These are the activations of a small neural network, seen along a few directions. Each row is one input.
In each table, some parts of the input vary, and every possible input appears once, in random order.
Descriptions start from the smaller parts, as in this example, which fits no table here: one of 3 separate values, together with either a single point or one of 9 places around a ring or (one of 6 places along a line, together with one of 8 places around a ring).
Shared parts are said once, and a part with two or three values counts as separate values.
In the rows, 128 means zero.

Other details of the inputs vary at random and push rows far along two fixed directions, the same in every table; ignore that.

A family of inputs:
row 1: [119 113 174  86 197 112 167 131 151 172 136 108]
row 2: [134 132 126 135 115 133 137 130 144 124 137 137]
row 3: [121 131 134 117 103 129 124 142 135 125 127 126]
row 4: [116 128 135 129 108 129 122 138 138 129 124 117]
row 5: [127 135 139 128 112 130 126 138 128 127 138 136]
row 6: [136 118  88 131 163 116 117 114  93  91 105 128]
row 7: [134 129 128 125 108 139 131 139 144 130 118 132]
row 8: [127 137 131 134 113 132 134 140 137 132 131 140]
row 9: [137 132 126 130 113 133 135 125 142 128 134 138]
row 10: [126 132 138 143 116 128 123 131 131 132 133 127]
row 11: [133 135 136 124 110 130 127 123 130 124 137 134]
row 12: [129 126 131 132 113 133 132 120 122 133 136 118]
row 13: [134 139 128 131 110 129 134 127 140 132 127 138]
row 14: [132 129 136 126 110 129 127 123 132 124 136 137]
row 15: [132 131 128 132 111 131 136 125 141 129 130 141]
row 16: [128 124 137 132 111 137 121 133 137 129 122 119]
row 17: [132 120  94 137 165 115 113 118 104  85 102 138]
row 18: [117 123 130 125 107 132 128 139 127 135 127 110]
row 19: [125 127 126 139 117 136 120 130 123 144 138 126]
row 20: [123 136 138 139 115 131 126 124 130 129 132 126]
row 21: [121 114 165  83 203 117 158 129 156 178 143 111]
row 22: [122 133 126 123 105 131 132 144 145 130 120 130]
row 23: [127 127 133 138 115 131 129 132 120 137 136 120]
row 24: [126 134 138 140 114 127 124 128 132 131 131 125]
row 25: [121 111 173  80 193 120 162 145 153 173 125  99]
row 26: [128 134 137 138 113 126 124 121 133 131 131 125]
row 27: [128 122 122 137 120 138 124 123 129 135 145 123]
row 28: [134 130 134 129 113 131 128 128 134 119 144 133]
row 29: [123 127 135 137 115 132 131 135 119 136 137 120]
row 30: [130 116  84 133 164 119 108 112  96 100 103 137]
row 31: [127 126 137 139 114 129 126 119 135 128 133 128]
row 32: [122 132 125 135 117 139 123 122 123 141 137 125]
row 33: [133 128 134 126 111 132 129 127 132 121 141 136]
row 34: [122 132 140 141 116 129 124 134 131 130 134 127]
row 35: [127 119 124 128 113 145 118 132 130 141 127 118]
row 36: [129 125  84 134 164 118 106 120  93 103 101 135]
row 37: [128 142 129 133 112 134 136 130 137 130 128 139]
row 38: [131 136 138 130 111 128 124 135 128 128 136 136]
row 39: [133 130 126 132 113 134 137 129 142 126 134 141]
row 40: [136 131 134 125 111 131 127 123 132 122 141 134]
row 41: [131 127 135 137 116 130 125 119 136 126 137 125]
row 42: [133 127 136 120 106 137 123 137 134 125 125 128]
row 43: [127 126 124 133 116 137 122 118 126 140 138 125]
row 44: [127 119 122 134 117 139 124 122 128 137 142 127]
row 45: [119 119  81 124 158 119 104 130  99 101  93 127]
row 46: [137 133  96 123 158 109 112 119  99  87  99 143]
row 47: [136 135  88 131 161 112 119 128 107  92  92 148]
row 48: [131 138 130 136 113 130 133 137 138 133 130 140]
row 49: [124 107 131  83 247  97 154 129 121 129 105 117]
row 50: [127 129 124 134 115 134 121 120 125 143 136 124]
row 51: [124 132 133 135 114 134 133 125 119 134 135 118]
row 52: [121 127 127 137 117 137 121 133 123 143 139 126]
row 53: [134 137 128 130 111 132 135 125 140 129 130 138]
row 54: [129 129 131 133 112 129 131 122 122 136 134 118]
row 55: [133 127  96 135 163 113 111 114 102  88  98 135]
row 56: [131 138 137 127 110 127 126 131 128 127 135 134]
row 57: [121 114 172  88 201 114 169 136 153 168 143 103]
row 58: [127 129 132 135 113 130 130 129 120 137 134 118]
row 59: [129 127 135 141 118 131 127 124 137 123 140 124]
row 60: [132 135  97 125 160 114 113 122  96  85  99 144]
Each input here is: one of 5 places along a line, together with either one of 2 separate values or one of 10 places along a line.
Changing only the place on the line of 5 turns row 2 into row 27. The same change can be made to row 7. Which row results? -> row 35
Changing only the place on the line of 5 turns row 1 into row 30. The same change can be made to row 49. Which row results? -> row 44
Change only the place on the line of 10 in row 38. List by row number the other rows that result. -> row 5, row 11, row 14, row 28, row 33, row 40, row 46, row 56, row 60
List by row number the other rows that have the place on the line of 5 in common with row 17. -> row 4, row 10, row 16, row 20, row 24, row 26, row 31, row 34, row 41, row 55, row 59
Change only the place on the line of 5 in row 22. List by row number the other rows that result. -> row 3, row 4, row 18, row 45

A family of inputs:
row 61: [135 131  73 131 150 116 105 124  98  69  84 137]
row 62: [128 116 139 112 142 131 125 116 131 148 144 119]
row 63: [124 126 138 112 134 132 133 143 148 142 119 129]
row 64: [131 132 149 121 142 127 139 127 138 134 139 133]
row 65: [134 138 122 165  13 155 111 123 128 110 150 136]
row 66: [138 124  78 132 149 113 109 124  92  70  85 142]
row 67: [116 127 151 124 139 125 132 132 127 142 128 112]
row 68: [129 135 138 124 142 124 140 123 143 145 137 137]
row 69: [127 127 148 113 135 121 141 129 136 132 136 128]
row 70: [116 130 134 122 139 124 131 142 130 155 132 122]
row 71: [129 126 139 114 134 128 137 141 146 141 120 126]
row 72: [125 135 136 129 144 127 142 126 146 147 133 140]
row 73: [139 141 124 171  20 153 108 122 124 111 161 138]
row 74: [134 130  83 149 158 109 106 115  76  81  93 131]
row 75: [126 108 138 128 143 130 136 120 140 141 139 108]
row 76: [133 133 144 122 142 124 139 128 141 138 139 134]
row 77: [113 128 145 119 139 128 126 141 130 145 130 115]
row 78: [128 117 125 115 140 139 145 127 129 154 138 117]
What is each input in this table made of? -> either one of 3 separate values or one of 4 places along a line or one of 11 places along a line
